Each row below holds a small network's activations on one record, seen along a few directions.
After each row come some of the record's fields: E, M, V, L, K, S.
A field that a record lacks is left out.
Other fields move the rows too, some of them a lot.
Strong random noise was added to every row along 16 fixed directions; ignore it. To show where, here is one row again and again, with new noise each time:
-262,97,-98,50,-302,-236,227,-380,-244,-175,281,366,58,-49,-253,-160,85,351,-236,-443,495,903,19,51,197,-438,108,393,310,39,-417,304,126,56,58,475,-68,-270
438,71,126,-481,-645,-51,-19,78,463,236,-494,90,258,595,-18,-98,215,-68,-28,-27,123,-127,215,-394,-140,6,-167,-84,251,312,758,-420,76,-537,153,-163,137,-315
74,272,-302,-172,287,-91,-7,-200,-176,589,351,-570,9,-102,296,-161,-166,89,-120,162,-223,204,327,708,-234,115,242,-176,-305,-105,-341,152,225,-231,-164,88,78,120
16,-104,-66,165,-299,191,735,25,-173,-28,-13,482,97,625,229,-160,0,-267,-152,-147,524,77,-114,-35,-216,-345,-393,-62,32,-133,-16,0,193,110,660,-36,83,-268
113,-116,-200,51,-356,-581,-13,152,27,309,-188,206,135,315,230,-452,-236,242,-556,-52,-180,257,481,28,-50,-26,298,-371,92,-120,408,-169,22,-766,-226,458,30,-496
182,387,-163,-47,215,60,423,-1,447,351,-333,-313,88,555,-258,111,-431,20,-65,-152,-301,-4,40,322,204,216,-153,-167,135,124,599,-31,71,-532,-195,-144,431,47
221,-190,-2,-293,-767,252,146,-14,-288,308,-501,105,355,-74,215,-25,119,13,213,-67,-353,141,234,-157,-68,-408,134,148,-114,-174,168,-98,131,-246,555,145,-60,-39
-3,-37,-469,476,204,105,595,199,206,-203,80,67,-26,305,-41,83,-529,186,193,-111,-205,744,203,613,-117,-5,-74,-62,252,106,106,13,-508,-43,308,-226,61,-242
-189,30,-1,-90,427,139,-116,-218,-129,-220,-85,-465,-141,19,35,-18,144,-115,-13,340,131,115,256,2,-238,199,16,166,-134,113,-257,-142,162,218,-23,-94,58,241
-275,-367,41,69,-16,78,-306,-268,-110,-93,94,88,-309,-51,28,136,77,-221,80,-2,320,-398,-245,-598,65,-117,66,131,-175,0,121,177,-204,553,-277,-201,43,9
85,-380,147,-167,-319,-105,-232,621,273,-312,-227,289,-317,-107,-33,3,-118,63,398,333,73,-319,193,-187,-278,155,-333,-284,192,295,344,-513,229,-218,133,-290,-614,100
-44,81,-92,-75,-282,-187,-382,-290,-18,759,8,414,282,-81,-20,24,-207,152,78,-333,-406,-135,-123,75,272,-110,270,64,36,-248,189,112,-345,-183,-172,154,25,-346
-4,-358,-199,259,-180,250,174,105,14,-72,-71,-97,-34,70,346,122,-165,-82,181,-1,182,269,181,223,-298,271,-93,-127,-6,-1,277,-327,-282,-115,309,-182,-43,-193
-312,-211,-119,431,208,379,35,226,-264,13,-157,-130,-131,249,12,8,-494,-442,-397,-141,11,94,31,45,73,79,232,-228,-84,-268,224,-184,167,-222,-218,32,154,-188
81,33,-193,133,-115,78,51,222,-169,235,376,142,-280,260,-76,-178,-389,-475,-571,-157,300,148,-189,-65,-37,-580,188,-124,-190,-240,-56,367,307,19,-347,103,264,-356
-170,-161,1,80,250,-596,-148,-281,106,-176,84,437,-413,30,70,-42,-23,268,-73,238,399,-385,-157,-348,-34,-63,-357,273,-180,-246,-239,328,-141,475,-265,224,110,65
127,-260,45,55,-56,347,-387,100,277,27,131,4,70,568,120,-110,-17,64,-512,-249,355,-63,-28,-346,304,-136,89,259,33,-151,103,114,-3,-29,-360,-293,343,-583
-80,-395,74,60,181,-447,-263,-407,-206,-86,233,-126,-146,-575,515,-306,272,633,-261,342,172,-257,61,-76,146,220,-121,281,-441,-253,-463,349,167,245,-312,344,-71,201

-109,77,-300,355,-33,72,328,-18,-303,106,441,-212,-430,-338,-125,158,-490,-452,-187,-306,262,446,-297,283,-20,-244,238,-199,-204,-112,-3,396,64,51,-363,307,192,58 => {E: e1, M: m1, V: v2, L: l1, K: k2, S: s1}
259,150,-142,-161,96,-61,-74,-12,142,-15,253,-98,-105,-6,-140,-70,11,137,-89,125,-158,181,27,-86,29,-473,151,232,-84,38,-257,469,-71,283,-207,-106,195,-26 => {E: e1, M: m2, V: v1, L: l2, S: s2}
-298,143,108,127,192,120,32,-231,-446,324,-148,302,322,-208,-5,-49,-70,-198,79,41,-324,-134,-163,310,65,137,-39,-54,-33,-212,-180,-220,83,28,319,142,-229,4 => {E: e1, M: m1, V: v1, L: l2, K: k1, S: s4}
-40,-326,-147,443,-303,-78,342,651,-296,-393,155,462,-288,-238,-85,-127,-370,-138,-232,-117,231,602,-99,177,-160,-346,-72,-210,16,-185,-56,21,116,-135,98,308,-290,-199 => {E: e3, M: m1, V: v1, L: l1, K: k1, S: s4}
-42,81,149,-57,-75,66,288,356,-206,-176,-49,-78,-23,266,-118,-412,17,-244,-573,-21,215,125,181,-100,31,-149,86,-401,149,201,19,-178,847,-433,-48,145,-193,33 => {E: e1, M: m1, V: v1, L: l2, S: s2}
459,-186,124,358,145,258,-189,70,400,-190,22,-181,-26,-874,-24,166,-104,164,61,278,-256,-129,-554,150,338,445,-448,400,-275,-19,244,157,-314,197,-252,-198,208,34 => {E: e2, M: m2, V: v1, L: l2, S: s2}
-76,-56,-4,17,-75,-87,-476,-190,-122,35,-1,-36,32,-341,-124,87,163,-189,-19,-27,-99,128,-111,-231,1,33,322,137,-77,-7,192,-63,-448,164,-351,86,63,-147 => {E: e1, M: m2, V: v2, L: l2, K: k2, S: s4}
98,333,74,72,329,-443,-50,-17,333,-344,79,247,-319,-230,-284,17,44,-365,130,504,308,-27,-253,39,-457,373,-515,-28,113,380,80,-282,-226,310,-3,4,-32,71 => {E: e1, M: m2, V: v1, L: l2, K: k2, S: s4}
97,157,117,-95,-87,-341,-634,268,-3,159,735,659,91,-376,-23,-449,104,170,-140,77,22,139,-45,263,-97,-134,103,-37,249,145,-601,-38,76,48,0,63,-586,-423 => {E: e1, M: m2, V: v1, L: l1, K: k1, S: s4}
192,304,-454,-47,249,21,662,482,437,44,97,-85,-341,843,-237,181,-469,-404,410,47,-126,141,147,326,-552,-178,-176,-597,192,459,498,-50,-404,14,145,-611,113,120 => {E: e1, M: m2, V: v1, L: l1, K: k1, S: s4}
-642,77,-228,204,263,-153,666,-583,-11,-210,259,193,-243,293,-271,418,-74,157,547,-382,601,186,-195,190,3,64,-278,-77,344,244,-49,185,-345,462,205,-191,-141,243 => {E: e2, M: m1, V: v1, L: l2, S: s2}
114,294,192,-472,-235,-410,147,-37,49,-160,-803,190,167,266,-233,-121,288,135,62,233,-315,-23,385,-470,-133,-258,-77,183,170,95,54,-188,240,-242,358,425,61,301 => {E: e2, M: m2, V: v1, L: l1, K: k1, S: s1}
107,-78,-207,-143,-412,-165,-72,-177,157,68,-337,171,-126,566,-75,297,-140,157,-204,-362,175,197,110,-657,162,-755,288,472,-66,-514,130,505,-343,56,-263,355,694,-282 => {E: e1, M: m2, V: v1, L: l2, K: k1, S: s4}
-79,-403,-215,-30,-380,-113,59,278,18,-297,-28,-121,-645,371,280,229,-223,-78,-79,-172,744,162,341,-420,-361,-327,99,-110,-94,-230,41,105,78,-74,-169,274,178,71 => {E: e1, M: m2, V: v1, L: l1, K: k2, S: s1}
305,117,76,-188,-286,235,-414,491,43,121,23,69,-29,-441,-319,18,-263,-199,40,109,-250,276,-73,199,-69,-220,64,75,39,15,-38,-141,252,-260,-69,-9,-193,-188 => {E: e3, M: m2, V: v1, L: l1, K: k1, S: s1}
457,45,-43,306,192,-148,-251,111,-5,-115,764,-138,21,-762,264,-519,155,-186,-443,481,-75,333,-150,389,-250,237,42,-67,-265,261,-263,59,-192,188,-168,0,-56,-355 => {E: e1, M: m2, V: v2, L: l1, K: k2, S: s1}
2,33,-17,-145,-8,276,-202,78,-148,-9,-2,-237,39,37,-11,32,135,-171,-81,-74,61,320,131,-4,-140,-111,201,123,-45,-51,-155,-93,-8,3,-35,-47,40,-8 => {E: e1, M: m1, V: v1, L: l2, S: s2}
335,527,261,-606,-7,247,-229,-131,393,235,-298,45,146,411,-160,317,270,-186,234,116,317,-330,-132,-75,-228,-44,-537,584,25,-199,-261,-149,212,91,363,-151,346,97 => {E: e2, M: m2, V: v1, L: l2, K: k2, S: s4}
-18,-37,-54,172,-103,-532,30,18,-49,0,493,213,-257,-444,44,-181,-158,347,-385,-139,567,377,-210,397,68,143,-279,-55,-46,-133,-155,176,172,-226,-449,534,-144,-110 => {E: e1, M: m2, V: v1, L: l2, K: k1, S: s4}
282,-552,-20,54,-603,253,-371,-12,-160,-151,548,-322,220,-662,444,-259,367,286,-215,-20,261,678,159,49,57,-35,335,174,-138,156,-137,73,-126,-15,-49,-94,-264,-492 => {E: e2, M: m1, V: v1, L: l2, K: k1, S: s4}
54,-161,-1,336,-102,-9,-96,435,-67,-15,140,100,161,-409,-17,-96,-145,77,-139,-146,-322,172,-119,341,185,224,129,-212,75,-64,177,-162,-66,-375,-119,53,-249,-205 => {E: e3, M: m2, V: v2, L: l1, K: k2, S: s1}
-47,-454,17,-22,-276,10,-429,342,-448,104,405,51,-23,-392,329,-295,176,-36,-206,90,-21,-110,100,-60,-110,-197,350,-288,-244,-144,-216,-12,201,9,-144,-53,-484,-129 => {E: e2, M: m2, V: v1, L: l2, S: s2}
-116,-664,73,208,-163,311,90,-21,-522,-356,-187,-145,135,289,764,-409,217,345,-805,-79,450,303,439,-349,146,-287,138,393,-330,-643,-563,169,447,-50,146,512,250,-228 => {E: e1, M: m2, V: v1, L: l1, K: k2, S: s1}
0,186,16,90,160,-170,-376,168,-11,-241,160,-248,-170,-429,-340,-162,49,-467,-119,218,-282,221,60,-143,-150,154,474,-296,145,565,221,-225,-120,-9,-398,-24,-172,7 => {E: e1, M: m1, V: v2, L: l1, K: k2, S: s1}
-137,29,-217,-250,318,-79,-60,185,328,-233,199,-372,-363,326,-128,186,-227,510,271,-23,97,262,467,253,-70,-76,90,29,214,163,-343,161,58,-39,-221,-234,-92,249 => {E: e3, M: m2, V: v1, L: l1, K: k2, S: s1}
-141,-408,-179,37,-57,-198,-441,406,-122,-185,-304,322,1,-48,172,-82,-345,690,120,118,-608,417,706,75,-42,-344,375,249,70,-455,-481,-40,-256,-172,125,320,-295,-159 => {E: e2, M: m2, V: v1, L: l1, K: k1, S: s1}
-313,88,-52,146,629,-234,655,-265,-21,-112,3,-28,-196,573,207,-142,22,-167,48,247,116,-579,-4,-43,-190,260,-334,-424,-43,235,45,22,-22,351,176,-183,78,422 => {E: e1, M: m2, V: v1, L: l1, K: k2, S: s1}
-42,203,-53,4,-93,-81,-164,-204,70,-282,140,236,41,-292,-211,169,78,220,264,-47,376,887,98,380,-273,37,-177,595,308,8,-480,-152,-299,128,334,246,-113,-235 => {E: e2, M: m2, V: v2, L: l1, K: k2, S: s1}
8,455,-249,123,355,222,348,-20,235,108,169,-103,182,521,-383,29,-235,-196,-8,-223,-245,456,5,380,42,-87,155,-100,333,328,110,59,-274,-1,61,-338,250,-211 => {E: e2, M: m2, V: v1, L: l1, K: k2, S: s4}

Which values does each new row have?
-14,141,-31,159,97,-251,250,-79,-96,-186,17,504,-180,-112,-145,-24,56,-496,168,382,80,-127,-301,-166,-438,-183,-300,-35,-74,74,-65,4,-282,579,367,1,-26,49 => {E: e2, M: m2, V: v1, L: l2, S: s2}
164,403,-8,-162,468,-159,247,-282,50,-214,-229,-154,187,-113,-119,17,367,83,318,477,-358,138,50,216,-284,113,-314,359,-100,128,-289,-14,-269,399,367,-40,142,388 => {E: e1, M: m2, V: v2, L: l2, K: k2, S: s4}
-104,77,103,287,140,403,85,-92,-41,-464,139,3,22,-556,-427,240,124,-206,223,-119,230,611,-483,220,70,225,-294,413,158,268,-69,-114,-261,385,146,-122,-53,54 => {E: e2, M: m2, V: v1, L: l1, K: k2, S: s4}
-474,-72,247,72,697,356,-345,-126,-19,-203,-274,-429,239,714,105,-90,189,99,-444,-98,53,-357,320,-252,354,475,262,34,173,-95,-120,-346,268,-158,-259,-192,169,-27 => {E: e1, M: m2, V: v2, L: l1, K: k2, S: s1}
268,366,229,26,325,222,-343,282,330,2,-355,389,157,612,-353,-87,-81,-609,-436,208,-162,-404,-258,-444,8,-113,-161,220,15,-234,140,-190,-36,124,-87,-201,488,-436 => {E: e1, M: m2, V: v2, L: l2, S: s2}
295,210,322,42,-62,-177,-71,112,-344,90,173,319,276,-725,-150,-580,317,-297,-550,308,-252,-42,-497,42,102,-62,-161,37,-227,22,-159,47,425,13,-43,328,-143,-86 => {E: e3, M: m2, V: v1, L: l1, K: k2, S: s4}
-8,482,66,-335,-31,100,-285,642,97,111,165,76,-472,308,-744,157,-402,-719,-167,-253,291,-9,-218,-105,-132,-426,118,-281,207,91,86,-87,588,-258,-539,-20,-29,72 => {E: e1, M: m2, V: v2, L: l1, K: k2, S: s1}
93,-117,-375,225,44,-122,301,-103,114,-58,198,-205,-71,-62,323,165,-159,303,243,26,79,500,244,541,-275,164,-33,-3,-49,-75,-84,64,-479,15,180,0,63,-69 => {E: e1, M: m1, V: v2, L: l2, K: k2, S: s4}
-140,405,137,74,128,499,-72,187,-94,167,-236,-272,64,-63,-361,208,-272,-624,-38,-209,-35,230,-109,340,-10,376,84,-152,177,84,202,-562,327,-437,-14,49,6,7 => {E: e1, M: m1, V: v2, L: l1, K: k1, S: s1}
-53,-345,97,61,-42,152,-21,125,66,-272,132,-81,39,-106,83,-106,127,356,81,-70,-111,-123,56,-147,319,36,53,-41,134,282,22,75,44,65,-36,-290,-268,78 => {E: e2, M: m2, V: v1, L: l1, K: k2, S: s1}
427,24,116,205,-191,341,111,-7,357,-73,209,149,195,-476,-52,133,53,132,219,-183,-89,101,-565,142,349,113,-386,398,85,193,123,206,-352,222,178,-222,131,-99 => {E: e1, M: m2, V: v1, L: l1, K: k2, S: s1}
60,237,-97,67,-18,36,425,-185,-40,196,45,-244,-228,-107,-223,134,-278,-247,-166,-275,-26,-22,-372,-82,306,-249,38,-28,-182,1,243,519,163,20,-374,246,447,304 => {E: e1, M: m2, V: v1, L: l1, K: k2, S: s1}
-332,-116,-195,11,204,-18,46,-110,-90,-216,8,-285,-490,56,-16,325,-175,-168,243,62,288,58,152,-99,-249,-36,104,-66,-97,-1,-55,62,-105,289,-158,-9,54,330 => {E: e1, M: m2, V: v1, L: l2, K: k2, S: s4}
251,144,-136,74,-85,-799,394,-64,322,-59,263,317,-286,-204,-293,-144,-114,296,-22,97,-86,-117,-281,-111,143,-243,-179,-173,13,276,290,548,-145,114,-340,177,49,115 => {E: e2, M: m2, V: v2, L: l1, K: k1, S: s4}
